A small network was shown many inputs. Here are its activations along a few directions, one row for each input.
Each table varies a few parts of the input and shows all the possible inputs, shuffled.
Descriptions start from the smaller parts, as in this example, which fits no table here: one of 4 places along a line, together with either a single point or one of 9 places around a ring or (one of 2 separate values, together with one of 5 places around a ring).
Shared parts are said once, and a part with two or three values counts as separate values.
In the rows, 128 means zero.

Other details of the inputs vary at random and push rows far along three fixed directions, the same in every table; ignore that.

Rows:
x1: [207 156  82 104  99 183 160  91  51 100 183 133 175 116]
x2: [168 162 137 163 154 141 170 134 139 131 179 118 116  80]
x3: [169 107 134 117 167 208 192 119 126 124 149 122 133  85]
x4: [183 101 105  59  97 167 137  98  71 113 190 159 137 105]
x5: [144 145 154  87 143  27 169 100 113  82 115 145 120 168]
x6: [ 56 103 146  60  47  40  78 121 100 127 106 182 123 177]
x7: [176 147 132  83 111  11 154 114  54  78 154 134 136 165]
x8: [135 127 189 112 194 106 185 125 149  96  84 121 107 124]
x9: [ 79 116  76  98  27 166  79 134  67 182 164 162 162 139]
x10: [212 103  84 101  87 163 136 132  66  63 215 122 147 122]
x11: [ 31 141 166 164 155  86 122 149 199 164  79 141 102 132]
x12: [148 151 149 142 202  91 141 102 127 137  53 101 140 141]
x13: [182 100 100  66 102 184 154 114  57 100 190 157 148  97]
x14: [132 127 200 129 211 111 193 124 168 106  73 116 103 121]
x15: [ 71 117 150 141 159  96 101 131 146 203  43 119 127 149]
x16: [193 118 118  84 105  27 137 123  71  92 154 121 137 175]
x17: [ 70 133 104  90  57  45  58 102  76 154  88 150 161 199]
x18: [187 116 119  72 115  51  93  97  86  50 104 127 121 179]
x19: [161 143 127  96 154  62 122  92 102  68  78 123 137 187]
x20: [192  95 118  75 119  31  97 115  81  69 126 115 123 171]
x21: [ 91 129 122 164 133 207 110 135 159 218 121 125 128  91]
x22: [180 104 160 147 207  83 157 129 159  94  85  72 110 148]
x23: [175 129 153 149 201  70 152 151 149 126 104  88 107 123]
x24: [187 133 126 171 177 230 169 136 156  78 143  95 123  92]
x25: [ 72 122 113 151 102 191 110 143 131 206 120 133 145 118]
x26: [ 57  95 121 129 103 204 117 149 145 179 137 144 134 102]
x27: [170 122 157 133 192  33 144 144 131 118  94  95 114 150]
x28: [196 139 135 176 201 178 197 168 145 116 165  81 123  79]
x29: [ 75 145  93 165  97 202  77 136 165 149 125 140 131 111]
x30: [190 122  87 102  71 175 124 112  86  59 184 133 143 135]
x31: [194 157 107  90 104 155 170 106  89  76 227 166 127  92]
x32: [ 55 142 172 179 161  40 120 155 180 177  70 114 105 141]
x33: [192 133 104 110 131 192 173 110  74 135 160 124 155 106]
x34: [ 77 143  86 128  13 120  84 154  95 158 207 167 137 114]
x35: [ 51 137 136 105  84  54 108 132 131 130 123 165 122 167]
x36: [175 159 125 178 201 227 179 122 161  94 123 101 133  95]
x37: [ 82 114 108  82   8 169 114 130  96 124 196 185 140 122]
x38: [ 95  93  72 120  21 166  64 159 100 127 200 140 144 135]
x39: [ 63 141  99 168  85 194  89 131 169 152 121 137 140 134]
x40: [201 146 115  75 133  63 109  69  87  62 113 139 133 175]
x41: [199 139 138 174 193 167 171 153 161 135 168  91 112  76]
x42: [185 165 126 163 190 203 161 102 138 144 130 103 141  81]
x43: [ 86 154 105 180 126 212 105 135 155 190 120 121 145  86]
x44: [ 85 114 146 153 144  97  78 135 177 124  55 111 108 161]
x45: [ 73  91 102  95  65 174  89 135 115 170 151 164 132 107]
x46: [ 48 137 159 157 115  25 109 145 156 170  89 128 117 167]
x47: [189 112 131 171 194 192 159 154 154 101 148  83 118  83]
x48: [130 153 181 149 218  90 198 126 173 106  92 118 105 126]
x49: [ 78 124 121 191 127 223 103 161 193 137 118 107 117 107]
x50: [214 108  91 111 102 169 121 125  96  83 213 120 129 104]
x51: [ 68 117 157 172 152 106  64 130 219 154  49 107  93 154]
x52: [ 68 124 145 136  91 193 115 140 172 163 154 160 109  87]
x53: [155 128 153 120 204  91 144 112 123 157  55 104 123 134]
x54: [164 145 118  92 125  71 126  85  65 111 101 129 162 173]
x55: [ 49 119 140 133  85 179 109 152 166 161 137 161 111  91]
x56: [ 65 129 114 113  88  57  49 111 129 128  66 149 134 195]
x57: [161 155 174 157 201  54 196 126 147 116 102  94 113 131]
x58: [ 74 107 119 125  64  44  73 157 122 164 130 136 132 180]
x59: [ 56 152 138 177 138 179 138 159 197 163 141 145 106  78]
x60: [ 56  95 136 148 126 206 128 148 168 188 120 137 127  99]
Description of these inputs: one of 6 places along a line, together with one of 10 places around a ring.
Q: The inputs of x31 and x48 match in every part but the place on the line of 6. If x40 is changed in the same way as x31 into x48, which row does it become?
A: x36
Q: The inputs of x7 and x34 match in every part but the place on the line of 6. If x9 is changed in the same way as x7 into x34, which row does it become?
A: x53
Q: Which other rows does x41 become when the place on the line of 6 takes its other values? List them by row number.
A: x16, x23, x27, x28, x58
Q: Which other rows does x22 become when the place on the ring of 10 takes its other values? List them by row number.
A: x1, x3, x5, x16, x30, x33, x37, x39, x57

Rows:
x61: [198 112 146 123 185 102 167 122 127  81 128  97 119 123]
x62: [156 124 123 135 148 204 178 137 124 148 161 119 135  86]
x63: [158 115 123  67  88  88 135 104  79  93 158 167 124 133]
x64: [171 149 151 125 174 106 193 113 118  83 118 126 127 120]
x65: [ 98 119 114 125 105 133  97 138 134 174 133 140 133 112]
x66: [ 89 125 134 185 154 142 120 158 158 170 104 100 122 125]
x67: [ 67 141 128 130  74 136 112 130 120 160 142 156 149 131]
x68: [158 118 131  63  97  93 132  96  68 110 161 165 139 138]
x69: [143 149 109 135 111 176 134 132 136 100 190 141 121  99]
x70: [ 72 107 152 142 129 136 134 149 164 153 108 135 115 116]
x71: [114 131 132 131 113  49 103 119 134 113 106 125 132 168]
x72: [113 106 169 131 176  64 131 140 173 113  83 112 103 159]
x73: [ 98 142 113 123  64 144 115 144 118 108 170 161 135 129]
x74: [182 124 112 101  97  81 124 127  75  90 149 113 141 159]
x75: [115 116 149 183 191 153 134 158 171 169 100  92 113 108]
x76: [ 92 130 116 168 151 189  93 113 164 147  55 115 142 144]
x77: [ 63 121 127 123  75 140 117 139 115 161 143 146 144 133]
x78: [ 83 107 108 120  89 128  92 152 121 174 135 137 143 129]
x79: [134 133 148 126 203 107 100  81 156 123  12 104 121 165]
x80: [193 104 121  92 169 158 124  92  95  85  82 105 144 150]
x81: [169 131 126  96 138 102 171 110  81 116 132 120 141 146]
x82: [110 138 161 149 172  58 133 129 172 107  84 116 112 166]
x83: [152 125 103 144 107 171 144 140 117 102 184 113 136 104]
x84: [114 117 155 103 147  53 124 105 134 163  75 135 115 158]
x85: [ 71 124 147 150 124 135 131 161 169 135 113 126 110 130]
x86: [159 134 126 163 164 198 181 152 152  93 174 107 120  95]
x87: [111 109 141  96 115  45  96 119 140 111 114 146 107 169]
x88: [192 150 126 142 176 105 160 120  98 102 125 108 132 131]
x89: [ 89 139 104 142  84 124  74 135 122 168 139 140 127 129]
x90: [103 114 113 136  74 125  72 143 141 164 143 137 122 132]
x91: [172 136 151 158 196 219 194 149 174 105 156 121  97  57]
x92: [165 124 105 152 167 252 144 114 131 110 107  93 148 108]
x93: [ 80 145 133 160 129 141 135 132 156 181 110 130 135 128]
x94: [ 78 144 110 122  78 137 104 121 126 181 139 157 132 129]
x95: [ 84 135 107 141  74 127  79 131 145 144 152 140 123 122]
x96: [ 96 102  98 109  87 176  53 101 130 151  91 142 141 145]
x97: [136 118 170 142 206  45 120 120 155 150  54 103 101 151]
x98: [128 148 156 157 213  71 151 129 157 145  55 100 128 143]
x99: [145 155 130 143 143 198 174 128 138 114 167 138 120  67]
x100: [185 115 127 103 137  90 133 107 112  89 149 125 120 127]
x101: [164 112 139  79 124  91 151 130  99  74 141 139 118 141]
x102: [ 68 142 131 116  79 130 102 122 124 165 138 159 133 123]
x103: [153 110 132  63  94  96 138 111  61 105 157 152 147 143]
x104: [168 125 104  86 114  82 136 122  62 106 145 127 153 153]
x105: [171 151 104 144 108 173 124 131 118 121 179 124 129  98]
x106: [175 120 121 157 141 189 147 153 136 126 165 101 127  93]
x107: [ 87 149 133 163 158 139 116 141 170 182  99 118 126 104]
x108: [ 63 118 121 127  70 136 121 146 125 142 140 148 130 128]
x109: [161 150 103 157 100 174 131 142 119 120 175 119 144 108]
x110: [155 144 120  72  87  88 126 112  85  74 163 162 121 141]
Q: What is each input in this table made of?
A: one of 5 places around a ring, together with either a single point or one of 9 places around a ring
Q: The inputs of x97 and x89 match in every part but the place on the ring of 5. If x96 is changed in the same way as x97 into x89, which row does it become?
A: x79
Q: List by row number the other rows that have the place on the ring of 5 in common with x83.
A: x66, x74, x77, x81, x85, x86, x92, x104, x108

Rows:
x111: [144 124 140  97 127  65 134 117 101 119 121 133 127 150]
x112: [ 85 124 128 147 107 146 121 147 146 161 139 135 127 116]
x113: [111 124 144 128 145  64 100 116 145 129  67 118 119 169]
x114: [ 90 114 140 112 105  46  90 132 132 141 103 139 117 166]
x115: [180 128 154 138 211 120 160 119 146 108  89  96 115 122]
x116: [ 51 113 113 138  73 133  64 138 148 184 115 144 130 143]
x117: [173 133 160 141 201 110 173 129 151 111 111 103 110 114]
x118: [135 130 110 136 123 187 139 131 117 135 147 127 143 107]
x119: [102 112  90 103  46 137  81 128  96 130 157 151 145 148]
x120: [180 138 138 114 151  90 154 117 112  85 134 121 123 135]
x121: [148 120 108  79  86  61  89 104  79  97 127 143 137 173]
x122: [ 63 127 151 182 152 151 129 158 193 173 103 113 113 113]
x123: [144 144 149 189 199 200 175 152 188 138 136  98 109  69]
x124: [149 141 146 134 162 100 153 123 133 116 116 118 122 129]
x125: [146 124 105 125 106 184 128 128 110 130 162 131 140 107]
x126: [169 125 143 106 166  91 143 106 108 112  97 115 129 145]
x127: [ 65 113 127 157 112 152  87 148 167 172 104 124 122 127]
x128: [192 137 123  96 127 105 159 114  83  78 162 131 135 134]
x129: [ 73 121 157 132 133  44 107 132 155 148  71 126 115 172]
x130: [111 125 125 155 137 182 129 137 148 156 124 119 132 107]
x131: [122 126 139 185 183 211 149 150 184 147 114  97 119  85]
x132: [133 140 170 152 208  95 173 132 161 129  76 101 114 128]
x133: [ 94 123  87 109  38 134  69 123  96 139 157 157 146 149]
x134: [ 70 136 139 178 130 150 116 152 183 168 118 122 117 113]
x135: [166 141 137 110 148  95 160 119 102 100 132 126 131 134]
x136: [130 126 109 103  93 174 125 116 105 120 157 153 140 116]
x137: [120 131 129 156 134 176 143 147 153 150 155 125 123  92]
x138: [120 128 108  98  67 161 129 125  98 120 185 166 135 111]
x139: [102 114 157 111 151  72 109 113 150 121  64 130 113 163]
x140: [ 40 119 130 128  70 129  89 140 155 164 130 160 119 133]
x141: [158 126 129 101 137  82 120 105 106 112 108 125 129 154]
x142: [109 132 108 130  98 157 109 128 117 143 135 137 142 128]
x143: [112 128 100 106  57 125 102 131  95 138 178 157 138 130]
x144: [ 94 145 138 177 149 169 142 150 171 161 126 120 121  97]
x145: [ 96 122 128 169 143 183 121 148 169 151 114 113 124 110]
x146: [205 135 129  96 150 111 180 113  80  77 159 125 136 125]
x147: [126 119 100  93  69 103  86 118  88 109 142 146 141 162]
x148: [177 135 109 141 144 201 147 130 123 110 165 118 131  89]
x149: [169 123 134  99 137  77 146 121  99  85 135 127 126 147]
x150: [204 132 117  95 143 126 158 104  80  77 142 121 142 137]
x151: [140 126 153 126 180  95 140 116 133 136  74 109 124 141]
x152: [178 129 134  75 146 103 152  94  85  85 118 140 135 140]
x153: [134 131  95 117  68 152 113 137 101 115 195 150 136 114]
x154: [156 140 102 119  98 172 145 133  95 122 194 144 140  95]
x155: [120 115 138 118 138  89 112 118 128 132  88 121 129 157]
x156: [114 128 126 157 128 175 143 151 152 136 153 123 124 100]
x157: [214 134 135 111 189 133 182 105  98  83 124 106 136 123]
x158: [124 120  92 112  67 156  99 130  97 117 163 145 144 135]
x159: [220 133 143 113 185 123 190 121 104  73 150 109 122 108]
x160: [124 125 124  96 109  57  94 103 101 127  98 137 135 173]
x161: [ 49 124 117 143  66 114  73 148 153 167 135 147 123 139]
x162: [213 140 132 106 158 115 178 116  95  65 158 118 129 122]
x163: [ 56 122 142 149 110 148 109 147 176 154 122 143 110 116]
x164: [137 137  99 115  76 149 124 129  96 124 189 150 141 113]
x165: [161 125 139 105 160  92 142 108 105 112  97 118 134 147]
x166: [122 129 125 124 106 169 140 133 133 116 165 147 122 102]
x167: [105 115 101 105  49 124  98 137  99 127 175 154 138 136]
x168: [163 129 162 137 194 101 168 130 148 112 104 103 110 121]
x169: [ 84 122 152 133 151  59  92 119 156 163  52 119 118 168]
x170: [162 135 102 126  97 183 153 139 103  99 198 137 138  99]
x171: [141 113 110  77  83  68  90 107  83 111 126 145 136 170]
x172: [128 126 136 129 145  88 108 119 137 118  88 118 122 155]
x173: [ 86 129 121 154 115 162 106 136 150 161 115 127 133 126]
x174: [129 130 147 126 169  83 123 113 135 140  74 115 123 148]
x175: [169 133 117 136 132 190 170 138 116 111 185 125 134  86]
x176: [151 135 149 132 169  98 151 125 140 120 116 115 116 126]
x177: [108 125 104 132  87 159  97 133 126 134 143 135 136 131]
x178: [ 67 123 112 122  57 113  93 141 120 155 145 154 136 146]
x179: [ 80 131 138 138 118 159 132 139 152 153 133 146 121 105]
x180: [138 129 144 140 155 133 152 135 141 131 131 117 119 112]
x181: [164 127 104 123  99 182 149 141 101 102 200 137 136  95]
x182: [ 99 136 154 137 155  65 124 128 151 149  83 122 116 146]
x183: [105 125 147 123 151  70 115 117 133 139  61 119 129 168]
x184: [137 132 130 158 164 188 145 133 151 151 125 113 127  95]
x185: [159 129 140 129 173 109 136 116 137 114  97 108 120 135]
x186: [153 133 110 131 110 167 139 140 117 113 184 134 128  98]
x187: [113 127 147 140 162  83 108 121 158 136  69 111 117 153]
x188: [109 133 158 143 184  75 120 116 158 151  50 108 119 151]
x189: [150 125 105 104  96 188 131 118 106 101 171 148 136 108]
x190: [136 138 114 137 109 160 136 135 125 127 172 134 131 103]
x191: [ 73 114 126 129  98  95  80 131 143 148  89 132 129 166]
x192: [153 136 136 151 176 225 171 127 157 120 138 118 124  77]
x193: [116 126 134  95 101  41 109 116 103 120 113 142 130 173]
x194: [137 120 153 143 185 114 140 125 156 126  78 100 118 135]
x195: [137 144 139 184 172 195 162 152 175 129 145 107 115  79]
x196: [ 97 135 137 175 142 169 133 157 175 145 134 117 117 102]
x197: [135 130 109 116  93 155 139 136  98 128 176 144 140 109]
x198: [158 132 103 125  96 176 147 140 102  99 194 137 137 103]
x199: [137 136 121 133 125 162 148 138 121 140 164 134 131  97]
x200: [ 72 125 119 150 101 149  90 137 153 162 113 130 131 137]
x201: [151 124 163 149 210 116 152 124 164 126  69  91 112 127]
x202: [ 94 136 125 173 136 185 118 139 166 165 116 119 128 107]
x203: [172 126 115  84 120 100 128 104  76 110 134 137 141 144]
x204: [147 125 134  89 120  65 135 117  89 115 128 137 131 150]
x205: [ 99 143 140 192 180 196 140 143 187 169  96 103 123  93]
x206: [ 84 121 144 111 116  47 110 128 125 145  91 137 125 168]
x207: [ 49 121 110 144  72 132  62 135 150 178 115 143 131 144]
x208: [ 93 125 113 140 100 155 107 132 132 152 124 133 139 133]
x209: [200 127 123  98 153 122 158 105  87  81 134 118 139 137]
x210: [137 120 116  72  74  51 106 112  73 117 148 157 136 165]
Q: The inputs of x167 and x112 match in every part but one. If x156 is changed in the same way as x167 into x112, which row does it become?
A: x146
Q: The inputs of x136 and x189 match in every part but one. If x202 is changed in the same way as x136 into x189, which row does it become?
A: x113
Q: The inputs of x170 and x178 match in every part but one. If x177 is changed in the same way as x170 into x178, which row does it become?
A: x173
Q: What is each input in this table made of?
A: one of 2 separate values, together with one of 5 places along a line, together with either a single point or one of 9 places around a ring
Q: Which other rows does x134 become when the choice among 2 separate values takes its other values? List them by row number.
A: x133
Q: List by row number the other rows that have the place on the line of 5 and the choice among 2 separate values in common with x122.
A: x128, x129, x134, x137, x140, x175, x176, x180, x190
Q: A walk changes only the place on the ring of 9. It starts at x182 and steps to x144. List the rest of the walk in order.
A: x135, x132, x206, x197, x204, x199, x154
